Here are a small network's activations along a few directions, averaged over the inputs that share one value of a field.
Related values have similar rows: they may be neighbours, one step apart, or belong to one group.
In the rows, 500 means zero.
Strong random noise was added to every row along 5 fixed directions; ignore it. To show where, here is one row again and again, with new noise each time:
[421 472 489 571 530 615 408 518 519 587 603 417 585 571 401 512 586 396
 617 531 405]
[290 450 430 341 757 672 274 473 629 321 400 568 609 506 354 411 552 471
 615 517 494]
[487 491 443 499 595 498 438 541 511 444 544 580 463 463 594 569 574 352
 466 469 460]
[426 501 430 448 664 561 398 559 556 411 554 592 488 494 500 562 549 354
 556 487 445]
[438 450 425 692 402 340 520 504 494 670 658 564 388 442 711 544 421 334
 305 399 503]
[378 322 444 651 536 393 500 471 696 523 579 646 516 420 737 404 497 382
 348 381 485]
[408 519 442 477 552 560 360 485 443 513 495 477 498 504 444 523 526 420
 499 509 500]


Values of P:
p3: [498 424 347 664 362 318 516 363 479 591 465 476 438 384 657 398 414 516
 386 427 621]
p12: [675 624 619 349 626 383 448 674 560 302 514 605 301 489 488 709 456 422
 567 573 452]
p11: [489 453 551 695 233 308 649 402 273 788 419 402 544 429 565 339 387 572
 214 517 637]
p21: [397 513 383 541 423 292 483 517 493 529 607 552 360 513 544 676 295 485
 494 450 615]
p10: [621 583 495 485 511 546 625 529 425 503 368 371 529 500 580 524 597 606
 466 583 501]
p13: [533 426 541 419 542 454 505 545 468 289 501 608 605 516 499 462 524 637
 438 389 534]
p5: [540 314 651 688 628 480 704 469 735 444 630 722 699 469 575 367 577 474
 586 348 364]
p6: [866 709 630 536 224 432 603 527 331 598 445 372 386 535 661 616 704 507
 397 517 430]
p4: [651 451 584 593 460 546 589 671 459 438 668 514 455 557 659 692 631 403
 598 403 468]
p9: [499 432 553 602 402 586 492 242 401 615 336 360 739 459 373 332 642 642
 519 534 436]
p7: [827 443 422 497 557 374 717 524 572 318 513 558 386 333 832 623 624 468
 418 492 472]
p19: [371 547 436 224 752 525 523 670 625 380 557 651 417 492 345 622 254 425
 638 639 544]
p17: [608 407 606 671 226 542 564 494 618 697 533 315 576 559 519 382 633 471
 398 522 479]
p16: [617 488 529 465 435 568 390 382 268 438 264 332 579 451 558 430 819 546
 382 583 519]
p2: [375 605 453 284 424 415 300 461 353 639 229 441 389 440 313 418 311 599
 347 618 733]
p23: [449 382 634 643 462 358 588 298 697 457 415 531 581 476 524 184 511 679
 413 374 479]
p15: [510 684 421 384 427 657 545 543 435 450 416 493 356 516 454 585 449 623
 495 527 474]
p20: [500 693 374 547 386 527 525 357 352 679 475 400 385 548 329 500 265 550
 534 477 482]
p22: [394 331 651 540 651 490 418 495 802 400 587 565 685 643 378 352 421 591
 722 400 429]
p14: [352 480 527 237 499 649 427 374 465 328 217 434 540 490 490 299 549 722
 342 460 717]
p1: [767 483 569 384 600 553 509 573 438 405 536 478 466 585 571 655 673 558
 707 706 489]
p8: [574 486 569 655 290 476 717 545 401 551 490 412 615 506 689 484 579 586
 335 508 530]
p18: [674 434 561 568 535 395 650 569 511 515 632 688 480 300 769 612 582 278
 390 445 377]
P is arranged as a network in which each value has 4 neighbours.
Question: List every value one step from p8, in the order listed.
Answer: p11, p10, p13, p14
Question: List every value one step from p16, in the order listed.
Answer: p3, p4, p17, p18
Question: List every value one step from p20, in the order listed.
Answer: p9, p7, p23, p15

Values of Y:
y9: [569 631 336 380 560 556 643 431 234 321 295 475 453 422 575 506 510 595
 401 508 692]
y11: [467 713 347 409 721 495 696 663 577 511 645 607 351 490 427 637 337 383
 673 523 361]
y14: [341 473 518 674 388 517 435 720 375 700 682 416 532 619 438 588 400 392
 530 476 505]
y10: [562 520 592 415 524 741 550 602 777 357 429 405 583 656 514 449 753 590
 688 509 445]
y16: [549 465 563 742 445 425 533 467 440 591 717 488 560 489 442 538 618 332
 514 406 377]
y7: [507 581 402 310 356 377 430 410 430 518 220 516 307 411 586 499 245 670
 218 569 755]
y3: [448 528 422 727 318 641 583 519 532 697 676 296 580 527 486 516 648 401
 555 473 310]
y15: [461 603 397 455 488 361 370 343 317 614 374 565 290 421 472 549 313 407
 388 482 547]
y2: [446 432 637 493 399 484 481 212 332 514 257 407 610 460 360 259 455 725
 481 433 639]
y17: [630 470 560 405 601 334 485 245 589 224 102 736 572 273 680 289 615 729
 270 472 545]
y20: [572 599 489 310 466 512 423 610 374 340 538 492 415 577 474 662 445 628
 516 422 531]
y13: [645 308 698 742 375 340 754 585 747 668 746 488 533 554 552 429 464 445
 507 548 414]
y8: [315 263 629 671 407 454 296 350 651 655 566 391 663 666 418 211 556 605
 522 463 492]
y18: [569 564 577 473 502 708 572 509 386 463 582 510 680 577 352 621 619 591
 689 471 424]
y4: [358 428 522 696 369 604 459 394 290 774 611 348 632 572 439 390 562 563
 445 444 428]
y1: [409 310 519 496 527 662 458 526 668 416 426 453 637 495 661 458 711 540
 490 611 493]
y6: [432 386 378 589 631 578 547 518 700 560 529 572 578 413 512 314 451 319
 528 548 362]
y19: [603 640 473 290 660 460 289 621 393 359 466 549 328 395 411 711 464 380
 629 618 597]
y12: [454 499 419 383 437 500 342 489 482 602 300 339 557 499 422 502 569 496
 477 700 641]
y5: [398 358 662 475 545 463 428 370 667 396 483 465 579 583 424 340 341 639
 463 435 583]
Each value of Y is a pair of two hidden parts, and every pair occurs once (5 first parts, 4 second parts).
Question: Changing only the second part turns y9 into y3. y18 has the same second part as y9; what does that change turn y18 into?
Answer: y4
Question: Changing only the second part turns y11 into y7. y17 has the same second part as y11; what does that change turn y17 into?
Answer: y13
Question: Changing only the second part turns y15 into y19. y6 has the same second part as y15; what does that change turn y6 into?
Answer: y12

Values of H:
h8: [516 524 506 449 478 728 557 397 347 535 304 312 617 577 364 500 586 677
 602 543 463]
h16: [441 471 545 511 509 561 384 497 537 460 577 514 561 569 401 432 546 460
 589 373 457]
h3: [691 477 528 384 608 439 641 479 507 187 383 676 530 355 653 482 645 519
 440 434 448]
h7: [524 317 573 664 400 317 524 219 533 550 323 438 645 341 672 244 648 556
 293 439 549]
h13: [723 456 490 370 518 520 506 637 439 327 489 567 453 432 751 672 733 390
 445 521 508]
h17: [643 444 687 367 609 493 443 416 522 282 345 553 595 451 560 446 665 645
 476 536 553]
h2: [421 463 472 608 365 582 516 418 386 783 507 216 565 504 506 391 546 538
 483 596 497]
h9: [456 480 430 678 427 549 637 547 599 615 644 566 504 517 567 473 529 332
 475 407 402]
h1: [676 565 503 473 403 439 482 413 358 568 340 362 429 393 496 444 427 577
 365 589 588]
h12: [494 574 407 484 485 456 423 364 271 444 388 515 508 405 474 485 477 504
 391 451 522]
h5: [487 344 579 868 237 548 586 545 544 748 690 327 626 536 599 456 618 462
 472 428 423]
h6: [422 504 524 415 642 580 430 431 587 495 396 487 634 547 220 326 434 623
 678 549 488]
h10: [598 584 509 531 320 473 594 538 293 531 558 408 402 531 557 634 436 549
 336 450 574]
h15: [401 362 521 493 602 396 527 590 924 426 676 704 398 525 602 536 360 465
 574 446 432]
h4: [512 628 422 423 512 585 582 568 587 504 468 442 465 606 429 506 536 508
 609 601 425]
h18: [626 734 435 152 654 587 391 618 303 194 269 491 299 528 471 737 506 540
 494 576 668]
h19: [592 468 511 602 597 572 477 552 636 550 539 474 582 464 455 541 676 404
 643 648 380]
h11: [401 461 557 549 560 398 421 541 530 519 546 567 521 502 508 479 537 453
 573 464 513]
h14: [609 587 599 429 438 445 517 465 268 361 418 590 422 499 565 557 508 585
 370 479 573]
h20: [613 357 596 486 553 492 439 533 550 458 448 451 681 554 578 498 759 469
 493 633 448]
H is arranged as a network in which each value has 4 neighbours.
Question: List every value one step from h7, in the order listed.
Answer: h12, h6, h19, h11
Question: List every value one step from h18, in the order listed.
Answer: h13, h10, h15, h4
Each value of H is a pair of two hidden parts, and every pair occurs once (5 first parts, 4 second parts).
Question: Changing only the second part turns h20 into h15. h5 has the same second part as h20; what does that change turn h5 into?
Answer: h10
Question: Changing only the second part turns h1 into h19. h3 has the same second part as h1; what does that change turn h3 into?
Answer: h12
Question: Changing only the second part turns h6 into h11. h4 has the same second part as h6; what does that change turn h4 into?
Answer: h13
Question: Changing only the second part turns h7 into h17. h2 has the same second part as h7; what does that change turn h2 into?
Answer: h18
